A small network was trained on invented records. Each row is its activation on one of them, seen along a few directions.
Each row is followed by the record's values for the fields Tiz, Tob, Bisop, Pano, Lole.
A field that a record lacks is left out.
The largest differences between rows may come from other fields.
In the rows, zero is written as 500.
Random noise pushes rows far along 11 fixed directions. That doesn't count. These rows show it; they differ only by the noise:
[734 490 462 448 485 521 241 482 470 586 627 455 518 435 516 523 783 476
 487 571 482 545 833 238 636 628]
[419 452 636 367 474 363 483 625 775 878 496 544 291 452 573 474 560 367
 808 588 359 588 711 552 564 487]
[523 580 631 720 418 518 289 658 532 752 355 468 373 398 521 600 697 613
 487 699 460 489 582 461 753 606]
[652 493 619 580 504 561 239 616 467 772 543 350 514 439 606 497 796 497
 526 847 505 532 828 353 757 533]
[741 386 645 215 456 778 465 892 731 697 554 422 534 563 356 458 791 471
 676 582 614 603 314 429 443 444]
[586 527 467 440 559 650 540 614 449 379 576 385 751 585 440 458 584 506
 562 546 776 413 407 562 532 398]
[765 209 698 393 674 441 728 290 333 589 377 379 483 650 685 526 478 352
 586 476 362 729 819 501 459 674]
[437 775 277 501 551 511 508 537 644 331 477 285 472 638 608 559 626 576
 428 394 526 515 612 391 642 489]
[356 565 558 405 613 417 834 604 424 575 525 418 526 583 443 581 175 455
 675 468 639 489 261 786 573 423]
[576 445 611 619 513 364 460 393 405 562 312 623 497 413 571 534 575 500
 556 617 329 634 612 555 435 433]
[611 449 486 445 459 568 357 540 459 642 731 485 425 472 429 518 507 430
 470 443 470 410 649 362 592 632]
[475 697 350 587 551 225 368 355 406 432 513 633 608 365 530 598 585 527
 599 575 479 516 701 522 628 428]
[655 626 360 479 503 454 465 398 284 308 516 525 553 435 400 622 511 579
 324 391 441 634 414 342 427 480]

[398 313 584 761 343 632 247 576 549 579 691 731 512 367 373 365 404 452
 468 512 509 128 508 613 440 439]	Tiz is t2, Pano is c2, Lole is j3
[441 663 400 620 438 722 368 719 581 503 480 427 437 582 537 453 620 622
 320 664 428 407 252 458 472 282]	Tiz is t3, Pano is c1, Lole is j2
[289 597 333 732 656 274 653 256 600 165 332 571 584 611 738 522 400 525
 526 390 383 464 694 710 446 355]	Tiz is t2, Pano is c2, Lole is j3
[516 584 420 451 461 470 457 552 476 581 571 581 443 483 357 609 505 514
 590 363 603 352 411 544 717 740]	Tiz is t1, Tob is y3, Bisop is m3, Pano is c1, Lole is j2
[470 796 351 547 543 323 472 494 554 482 379 526 312 515 554 736 554 642
 388 458 165 701 454 419 571 501]	Tiz is t1, Tob is y2, Bisop is m1, Pano is c1, Lole is j3
[636 480 441 323 511 586 528 588 333 445 740 493 590 443 278 563 373 538
 399 390 686 515 260 345 473 588]	Tiz is t2, Pano is c1, Lole is j3
[556 182 646 341 614 475 739 376 484 631 536 441 414 600 644 424 342 368
 600 446 509 540 717 489 480 680]	Tiz is t3, Pano is c2, Lole is j3
[686 446 555 348 469 616 500 585 305 577 587 380 348 414 473 506 407 540
 164 616 268 865 304 156 241 348]	Tiz is t2, Pano is c1, Lole is j2
[350 584 491 365 513 365 667 584 718 515 427 573 418 498 458 549 393 505
 660 371 472 625 328 599 401 435]	Tiz is t2, Pano is c1, Lole is j3
[497 406 486 372 479 419 665 352 328 374 601 574 572 444 362 459 244 422
 504 330 567 513 361 550 315 456]	Tiz is t1, Tob is y3, Bisop is m1, Pano is c2, Lole is j3
[587 465 403 665 691 586 506 478 564 361 470 424 544 718 731 560 619 558
 421 497 433 420 730 506 611 595]	Tiz is t3, Pano is c1, Lole is j2
[566 517 601 635 494 510 466 523 403 567 270 526 477 490 513 551 615 574
 473 617 401 585 401 546 532 508]	Tiz is t1, Tob is y3, Bisop is m3, Pano is c1, Lole is j3
[445 496 537 752 441 594 368 528 424 586 481 443 441 415 509 535 481 630
 318 534 651 305 582 403 739 776]	Tiz is t3, Pano is c1, Lole is j3
[628 403 538 473 534 524 550 363 321 406 530 316 510 485 571 468 435 478
 273 517 437 712 646 279 391 476]	Tiz is t2, Pano is c2, Lole is j3
[401 645 376 481 472 555 396 580 572 390 663 503 632 483 418 449 521 493
 487 494 603 376 436 505 490 348]	Tiz is t1, Tob is y2, Bisop is m2, Pano is c1, Lole is j3
[646 472 576 344 549 380 546 499 405 566 458 618 551 409 462 567 561 497
 605 624 428 750 397 501 417 426]	Tiz is t3, Pano is c1, Lole is j2
[581 420 539 447 582 503 526 524 566 579 465 456 452 611 621 479 590 453
 547 558 357 624 607 456 467 479]	Tiz is t2, Pano is c1, Lole is j3
[541 580 349 493 620 437 555 439 515 330 562 491 523 579 569 609 457 536
 444 383 409 546 591 444 484 487]	Tiz is t2, Pano is c1
[590 387 675 544 446 511 537 546 442 612 348 689 467 447 322 622 445 540
 578 415 500 498 241 639 468 672]	Tiz is t1, Tob is y2, Bisop is m4, Pano is c1, Lole is j3
[345 528 494 477 457 331 568 281 427 497 468 492 337 354 579 453 279 516
 367 416 457 608 610 333 412 562]	Tiz is t3, Pano is c1, Lole is j3
[461 322 643 407 371 792 608 679 615 521 570 331 431 549 398 316 354 437
 378 398 597 472 293 448 280 417]	Tiz is t2, Pano is c2, Lole is j3
[626 491 598 278 561 454 711 548 367 509 478 397 580 498 380 595 428 465
 554 529 555 771 292 514 469 445]	Tiz is t1, Tob is y3, Bisop is m2, Pano is c2, Lole is j3
[403 645 641 563 434 543 630 662 487 523 182 362 510 423 455 537 517 663
 486 620 723 616 170 599 553 472]	Tiz is t1, Tob is y2, Bisop is m3, Pano is c1, Lole is j2
[548 311 633 429 430 502 432 531 535 665 504 651 500 435 486 359 564 405
 673 615 483 481 508 569 381 429]	Tiz is t1, Tob is y3, Bisop is m1, Pano is c1, Lole is j2
[365 424 551 661 510 611 658 433 475 368 261 385 417 610 707 343 395 583
 271 510 438 546 401 471 289 361]	Tiz is t3, Pano is c1, Lole is j3
[471 687 489 515 522 588 438 697 402 509 647 335 645 482 420 540 493 549
 428 713 663 476 339 531 633 318]	Tiz is t1, Tob is y1, Bisop is m2, Pano is c1, Lole is j2
[519 539 547 400 586 490 618 607 503 591 540 394 519 600 495 578 475 435
 591 594 434 597 433 601 587 408]	Tiz is t1, Tob is y3, Bisop is m2, Pano is c2, Lole is j3
[423 600 443 272 611 463 573 566 400 675 879 278 478 595 507 496 278 314
 524 591 446 531 589 474 626 372]	Tiz is t1, Tob is y1, Bisop is m2, Pano is c1, Lole is j3
[508 546 549 582 395 592 475 578 631 480 391 466 408 523 368 623 548 567
 448 293 536 420 423 519 631 745]	Tiz is t1, Tob is y1, Bisop is m2, Pano is c2, Lole is j3
[368 432 537 537 500 457 536 416 583 443 563 512 649 491 504 415 431 388
 669 445 699 295 681 685 563 529]	Tiz is t1, Tob is y2, Bisop is m2, Pano is c2, Lole is j3
[565 449 506 625 647 363 496 526 640 472 404 742 629 581 548 631 657 507
 781 548 400 449 571 783 590 473]	Tiz is t2, Pano is c2, Lole is j3
[410 538 482 645 606 510 602 453 408 411 517 355 588 640 617 479 381 483
 460 582 503 395 572 654 602 392]	Tiz is t1, Tob is y3, Bisop is m1, Pano is c2, Lole is j3
[546 445 579 866 412 653 262 627 559 539 351 658 482 487 479 560 686 654
 456 540 537 226 452 602 663 694]	Tiz is t2, Pano is c1, Lole is j2
[409 609 487 498 457 444 524 548 583 566 451 442 339 479 521 569 455 564
 472 445 485 529 479 463 586 606]	Tiz is t1, Tob is y2, Bisop is m1, Pano is c1, Lole is j2
[540 584 417 646 441 632 329 493 651 337 297 360 464 548 692 421 827 627
 311 539 472 561 673 274 492 507]	Tiz is t2, Pano is c1, Lole is j2
[302 607 387 676 336 484 284 379 506 531 597 496 308 412 532 414 409 449
 308 465 306 356 682 382 529 453]	Tiz is t1, Tob is y3, Bisop is m4, Pano is c2, Lole is j3
[436 432 443 255 498 241 586 347 370 509 742 687 580 320 363 440 237 351
 705 391 673 499 514 543 402 488]	Tiz is t2, Pano is c1, Lole is j2
[247 449 591 682 392 548 526 449 351 553 568 430 385 384 539 348 120 479
 275 541 520 371 460 519 387 402]	Tiz is t2, Pano is c1, Lole is j2
[623 500 523 640 486 643 371 460 321 386 487 457 712 523 434 512 640 546
 406 537 670 344 508 518 600 590]	Tiz is t1, Tob is y1, Bisop is m2, Pano is c1, Lole is j3
[740 299 633 665 562 755 481 447 395 367 299 337 753 694 624 405 774 519
 504 600 736 381 656 549 551 591]	Tiz is t1, Tob is y1, Bisop is m4, Pano is c1
[431 503 481 411 525 349 584 360 378 433 485 514 617 320 498 457 439 543
 551 517 793 550 567 416 517 586]	Tiz is t3, Pano is c1, Lole is j3
[631 439 519 448 492 524 450 398 429 462 512 426 547 510 525 464 607 423
 447 529 431 595 657 388 476 497]	Tiz is t1, Tob is y3, Bisop is m2, Pano is c2, Lole is j3

Here are new rows. What are their fields?
[531 461 683 558 486 534 630 565 655 516 211 351 453 569 528 575 596 586
 554 446 596 589 517 570 606 693]	Tiz is t1, Tob is y1, Bisop is m1, Pano is c2, Lole is j3
[504 494 625 568 483 375 386 444 283 664 548 427 509 267 518 506 437 526
 408 738 552 638 663 339 589 514]	Tiz is t2, Pano is c1, Lole is j3
[710 444 344 550 706 588 528 459 398 204 603 593 818 724 509 570 596 511
 566 430 612 312 485 671 531 521]	Tiz is t2, Pano is c1, Lole is j2
[479 462 577 474 361 581 474 505 721 449 296 430 530 490 471 390 705 491
 617 416 704 488 555 497 492 577]	Tiz is t1, Tob is y1, Bisop is m4, Pano is c2, Lole is j3
[389 564 467 480 347 525 286 473 772 461 433 446 583 386 578 286 813 457
 603 618 636 480 758 396 460 356]	Tiz is t1, Tob is y2, Bisop is m4, Pano is c2, Lole is j3
[322 580 604 450 240 350 403 444 420 748 444 526 165 189 383 458 310 478
 342 485 334 696 429 264 420 523]	Tiz is t1, Tob is y3, Bisop is m2, Pano is c1, Lole is j3
[479 689 519 449 494  96 479 359 386 681 298 551 380 290 537 667 572 575
 622 625 428 799 629 400 711 645]	Tiz is t1, Tob is y3, Bisop is m1, Pano is c1, Lole is j3
[537 528 521 540 543 492 347 571 288 667 747 599 587 419 414 548 406 446
 493 750 378 464 420 561 521 300]	Tiz is t1, Tob is y2, Bisop is m4, Pano is c1, Lole is j3
[413 462 492 716 431 560 422 400 682 333 403 492 524 542 558 455 582 504
 462 318 566 286 726 552 549 651]	Tiz is t1, Tob is y2, Bisop is m2, Pano is c2, Lole is j3
[346 492 523 523 430 538 541 489 455 533 487 468 439 502 525 345 337 431
 470 546 500 458 396 566 380 324]	Tiz is t1, Tob is y3, Bisop is m4, Pano is c1, Lole is j2
[557 444 621 581 500 520 512 677 773 583 273 692 383 515 497 629 664 639
 603 512 360 553 344 597 450 538]	Tiz is t3, Pano is c2, Lole is j3
[495 460 606 705 513 798 553 653 351 456 458 486 628 678 414 473 383 530
 384 588 490 300 105 782 398 293]	Tiz is t1, Tob is y1, Bisop is m4, Pano is c1, Lole is j3
[549 329 603 758 430 677 491 449 468 366 317 516 463 549 531 445 487 561
 280 416 395 435 443 511 344 522]	Tiz is t2, Pano is c2, Lole is j3
[509 566 477 636 534 517 385 649 593 549 444 700 524 528 494 561 675 586
 606 626 392 415 359 636 515 394]	Tiz is t3, Pano is c1, Lole is j3
[547 384 662 648 258 523 352 423 564 545 114 614 348 349 469 434 728 618
 449 405 530 529 499 366 439 768]	Tiz is t1, Tob is y3, Bisop is m1, Pano is c1, Lole is j3
[576 475 535 525 460 626 461 616 728 580 310 426 249 605 628 509 740 568
 401 510 230 638 543 335 459 535]	Tiz is t3, Pano is c2, Lole is j3
[442 675 562 435 347 315 367 537 634 603 333 476 415 201 475 520 686 596
 518 680 478 817 550 298 494 408]	Tiz is t1, Tob is y2, Bisop is m1, Pano is c2, Lole is j3
[428 416 720 570 421 533 594 645 719 651 209 483 347 489 511 522 524 583
 609 462 609 518 402 608 549 697]	Tiz is t2, Pano is c1, Lole is j2
[353 363 565 873 439 545 423 280 397 322 384 498 664 460 640 276 457 478
 407 578 637 235 730 625 454 427]	Tiz is t2, Pano is c2, Lole is j3
[612 317 578 453 657 393 656 347 481 418 264 533 691 574 640 471 638 509
 737 525 738 542 655 587 563 672]	Tiz is t3, Pano is c1, Lole is j3
[386 490 502 488 427 469 444 560 585 588 534 715 361 382 492 428 420 529
 458 577 272 557 325 466 205 244]	Tiz is t3, Pano is c1, Lole is j3
